A small network was shown many inputs. Here are its activations along a few directions, one row for each input.
In each table, some parts of the input vary, and every possible input appears once, in random order.
A made-up example of a description, with smaller parts first: values(3) and (point or line(11) or (line(4) and ring(5))).
Shared parts are said once, and a part with two or three values counts as separate values.

Rows:
x1: [ 10 -39 -13 -11 -11  16  12 -24 -19 -23   9 -15  71  43   7  32 -14]
x2: [ 13  26 -19  40   4  36 -10 -22 -24  43 -13 -37  14 -49  21   5  -5]
x3: [ 17 -31 -57 -15 -62  15  22  43   9  18   7 -27  22   9  -5  19  -6]
x4: [ -7   5  15  30  50  29   4 -52 -47  -6   4 -26  23  -1  20   7 -22]
x5: [ 27  15 -27  35 -37  47 -15 -22  -9  18  -7 -24  54 -25  14   9  -7]
x6: [-28   7  49   8  69 -30   4 -37  27  -6   3 -18 -32   9  11 -14  -6]
x7: [-11 -53  -8 -46 -11   2  19  28  -7 -40  23   4 -16  45 -33  11 -18]
x8: [-55  16  54  36  32 -21 -16  30 -74  -9   9  56  47  -3  13 -22  37]
x9: [ 12 -26 -40 -29 -60  14   5  57  15   5   9  -8 -32   7 -33   6  -1]
x10: [-36  -1  28  30  65  -1  10 -48 -22  14 -10 -23 -17   2  22  -4 -18]
x11: [ 18   2 -29 -42 -56 -14  -9  40  19  -3   3  24 -48  -9 -36 -11   6]
x12: [ 32  32  -5 -33 -23 -21 -20  27  45  -1 -21  36 -46 -16 -17 -18  15]
x13: [ 34 -12 -44   7 -61  28  -2   5   3  21  -5 -27  55   5   7  27   2]
x14: [ -6  22  -2  51  15  10   0 -18   0  55 -24 -35 -35 -38  25 -10   1]
x15: [  8   5  26 -51  27 -34  -7  -1  23 -45  -7  49 -31  22 -17 -13  -2]
x16: [ -2 -53 -23 -25 -17   7  36  14 -14 -31  24 -16  31  57  -6  21 -23]
x17: [ -5 -31   2 -63  -4 -29  11  12  -5 -46  12  36 -28  20 -38  -5  -7]
x18: [-11  15  40 -22  56 -38   2 -27  48 -29   1  29 -33   8   6  -1   3]
x19: [ -4  34  18  26  19 -18  -9  -8  48  38 -11 -30 -47 -30  12 -19  11]
x20: [-34  41  16  53 -11 -13 -37  58 -49  44  -1  50  34 -41  12 -25  51]
x21: [ 21  45  17  -1   1 -20  -6   1  68  13  -5  15 -52 -26   4  -9  16]
x22: [  6 -18   0  21  14  34   6 -53 -34 -29  -3 -12  66  11  12  12 -13]
Describe the family of inputs behind these rows.
> values(2) and (point or ring(10))
The inputs of x11 and x17 match in every part but the values(2) part. If x5 is changed in the same way as x11 into x17, which row does it become?
> x22

Rows:
x23: [-20  -5  18  14   5  -7 -23 -16 -37 -24  -7  31  50   7   1  -8  20]
x24: [ 17   4 -19  25   5  37   1 -34 -26  29 -17 -42  -7 -22  12  -3 -33]
x25: [ 38  39   5  -1  11   5 -12 -35  40   9 -18   8 -12 -12  17   6  -6]
x26: [-11   2  -2   5  20 -13   9  -6  39  19 -21 -27 -87 -13   0 -18  -6]
x27: [  6  30 -13  37 -23  15 -28 -17   4  15 -15  -5  24 -40  11 -11  18]
x28: [ -6   7  -8  27  -3  27 -14  25 -68  23   2   4  18 -32   1  -8   5]
x29: [-20  10  43 -21  16 -48 -13  18  -1 -10   8  46  -7  21 -12 -19  12]
x30: [ 13 -57 -31 -63 -46   6  21  16   7 -52  25   9   9  50 -36  23 -22]
x31: [ 30  20  12 -21  39  -2   9 -40  32 -25  -5   5   1   1  12   8 -16]
x32: [-17 -23   8 -15  49 -18  23 -11  32  -9  -6 -25 -72  -1  -4 -11 -14]
x33: [  0  14  28 -23  35  -7   0 -29   6 -35   9  38  16  14   3  11 -11]
x34: [  9  -7 -12  49  -5  24  16 -17  12  45  -5 -58  22   9  32  21  -7]
x35: [ -3  22  25 -17  18 -21 -13   5 -15 -20  -3  61  28  10   3  -8   3]
x36: [-12  -6   2  52 -18  13  11  39 -29  33  13 -12  47  -6  20   5  26]
x37: [-23  18 -11  11  -3 -20  -2  29  22  30 -11  -6 -78 -37  -5 -25  14]
x38: [ -6  33  35  -2  -1 -31 -19  41  15  10   7  36 -16 -15  -9 -20  30]
x39: [-18 -15  18  11  24   9 -12 -42 -13 -41   7   8  41  10   6   0  -8]
x40: [ 38 -13 -66 -37 -94  13   0  46  25   4   4  -4 -10   1 -30  15   3]
x41: [ 16  12   1  30  -1  23 -19 -54  22  10 -27 -25  19 -18  14   4   3]
x42: [ -6  15   9  35 -10  12 -30  10 -19  -3  -7  22  43 -30   5 -16  29]
x43: [ -4  10 -21  54 -28  18  11  16  -4  53   4 -40  31 -16  27   6   8]
x44: [-27 -31   7  27  20  11  24  -9 -22  -2  25 -26  44  38  24  25 -10]
x45: [ 17  34  19  -6  11 -22  -7 -18  56  16 -10 -12 -44   0   5 -13  -5]
x46: [-20   7  41 -28  36 -33   0 -13  21 -25  19  21 -16  28  -9  -2  -5]
x47: [-36   5  13   7   9 -22  -4  54  -1  14  -6  20 -56 -26 -14 -21  31]
x48: [ 42 -48 -49 -63 -39  13  26   4  32 -36   9 -24  -6  39 -29  30 -21]
x49: [-23 -11   3   5  12  10  -3   0 -83   2  -1  12  30   3  -2  -5  -9]
x50: [ 10  -6   3  11  28  14  -2 -56  12 -27 -11 -26  27  -3  12   6  -6]
x51: [ 10 -13 -11   3  32  28  18 -44 -37  -2  -4 -43   2  -7   6  12 -29]
x52: [ 25 -28 -44 -39 -80  10  -2  73   1 -14  13  23   9  11 -36  10  14]
x53: [-27 -28  12  32  -2  -4  16  17 -45  12  14  -2  56  30  19   6   8]
x54: [  3 -25  -6  29  21  15  38 -22   2   7   9 -59  30  22  29  21 -15]
x55: [ 47 -29 -55 -43 -69  21   9  12  43  -3  -7 -25 -15  24 -26  24 -19]
x56: [ 27  55   0   3 -15  -2 -17  -4  23  18 -11  27  -3 -38  10  -3  14]
x57: [-48 -22  23 -11  25 -39   1  30 -18  -8  -2  33 -48   9 -16 -23  11]
x58: [ 10  12  29 -27  39 -28   9 -28  46 -12   4 -12 -33  13  -2   0  -4]
x59: [-48 -25  22 -18  45 -24  15  -1   4 -23   8   7 -57  16 -13  -6  -6]
x60: [  6  22 -30  29 -16  30 -13  -3 -45  41  -7 -22  -2 -42   7  -3  -6]
x61: [-18 -21   4   2  28  23   9 -30 -62 -17  14  -9  17   6   1   6 -31]
x62: [  3  50  12  -2 -11 -27 -18  17  42  30  -3   7 -32 -25   0 -19  13]
x63: [ 15  39  18   3   1  -4 -24  27   1   1  -1  54  16 -26   6  -6  24]
x64: [  8 -47 -32 -61 -64  -7   9  47 -14 -34  10  30  22  47 -40  12   0]
Describe the family of inputs behind these rows.
> ring(6) and (point or line(6))
The inputs of x37 and x26 match in every part but the ring(6) part. If x56 is changed in the same way as x37 into x26, which row does it become?
> x25
The inputs of x51 and x28 match in every part but the ring(6) part. If x48 is changed in the same way as x51 into x28, which row does it become?
> x52
Change only the ring(6) part in x27. List by row number the other rows that result.
> x23, x39, x41, x42, x50

Rows:
x65: [ 12   7 -40 -53 -56   6  -9  61  -7   4  17  32  -8   1 -35 -10 -26]
x66: [ 16   5  -9  31 -19  44  -1  28 -22  28  -3  13  59 -14  29  23  31]
x67: [-20 -37   0  -7 -35 -17  20   9 -15 -31  26  34  54  60  -9  26 -10]
x68: [-30 -14   8  37  16  14 -19 -21 -63 -21  15  -1  49 -27  -4 -12  -8]
x69: [-27  49   3  28 -15 -27 -43   9  33  26   0  20 -12 -21  -8 -21  39]
x70: [-18  22  49  11  52  -4   0 -13 -53  11  -4  41 -10  12   9 -22  -3]
x71: [ 24  17  -8  32 -48  18 -18  26  -8  32 -35  24  32 -32   6  -7  13]
x72: [ 24 -26 -17 -32 -65   3  -3  47 -32   5  28   1  33  44 -37  11   0]
x73: [ 26  -1 -50 -69 -49  17  14  19  20   5  10 -14 -33  -1 -17   7 -41]
x74: [-58 -44 -17  24  -7 -16  19  75 -29  27  -4 -21 -48  -3 -10 -12  28]
x75: [  7 -31  23 -49  22  -9   1 -17  52 -56 -19   4 -40   2 -29  12  -4]
x76: [-14 -25  19 -51  19 -26 -12  15  20 -47 -10  52 -12   0 -40  -7  29]
x77: [  9  31  -9  26 -49 -13 -43  14  -2  18 -33   8  -3 -33   1 -30  33]
x78: [-38 -49 -26  19   6  -2  34  38   4  33 -10 -64 -68   4  -6   0   3]
x79: [ 48  -2 -22  37  -4  43  16  -4   8  24 -12 -33  40 -10  30  27   1]
x80: [-14 -21  -8  24  29  26   4 -64 -32 -14   9 -43  29 -24   6  -2 -23]
x81: [ 13  13 -25 -52 -15  -9  -2  36  12 -27  13  66 -45 -13 -33  -4  19]
x82: [  2   0 -16  48  11  16  -3  15 -50 -11  26 -12  69 -20  15   7  12]
x83: [-10 -11  14  18  50  13 -21 -66 -38  -6 -13 -16 -11   2  17  11 -36]
x84: [-22  45  49  18  13 -29 -12  23  27  21  26  29 -15 -27  19 -20  27]
x85: [-39   6  24  15  37  -4 -31 -27 -69  -8 -14  24  13  -4   7  -3 -11]
x86: [  6  39  44  -4  61 -30  26 -17  18  23  -1 -17 -25  -4  24   1 -16]
x87: [ -6 -42  16 -29  29 -10   9 -26  41 -61  -1  -7  12  63   5   1 -17]
x88: [  1 -44 -10 -16 -26  -7  40 -29  13 -33  20 -13  30  61   6  38 -28]
x89: [-21  48  51  -6  49 -43  11  18 -13  24   6  25  -1 -10  20  -9  12]
x90: [ 24  22 -14  18 -42  15 -27 -27  31  22 -38 -31 -29 -28  12 -12  11]
x91: [ -1  22  42   7  62   7  24 -47 -22   9 -19  -6 -29  15  10 -14 -30]
x92: [ 41  11 -26  19 -35  30   5 -17  22  38 -41 -18  12 -29  16   3  -2]
x93: [ 40 -33 -34 -45 -52  14  20   4  -1  11  21 -42  13  46 -26  21 -15]
x94: [ -7  42  -6  24  -4 -13 -25 -29  65  27  -7 -23 -34 -17  -1  -9  15]
x95: [-22 -35  18 -27  23 -27  -8  10   7 -60   8  37  33  58   0 -15  12]
x96: [  6  31  33  18  27 -26   2 -16  58  23  23 -15 -35 -24  29 -10   4]
x97: [ 14  -2 -19  40  17  41  18 -23 -18 -10  14 -55  46 -15  18  21 -12]
x98: [ 33   5 -34 -57  -5   4  16  -2  44 -26   5  22 -67 -10 -25   9  -5]
Describe the family of inputs behind these rows.
> values(2) and (point or ring(6) or ring(10))
Change only the values(2) part in x66. List by row number the other rows that result.
> x79
Change only the ring(6) part in x67. List by row number the other rows that result.
> x65, x72, x76, x81, x95
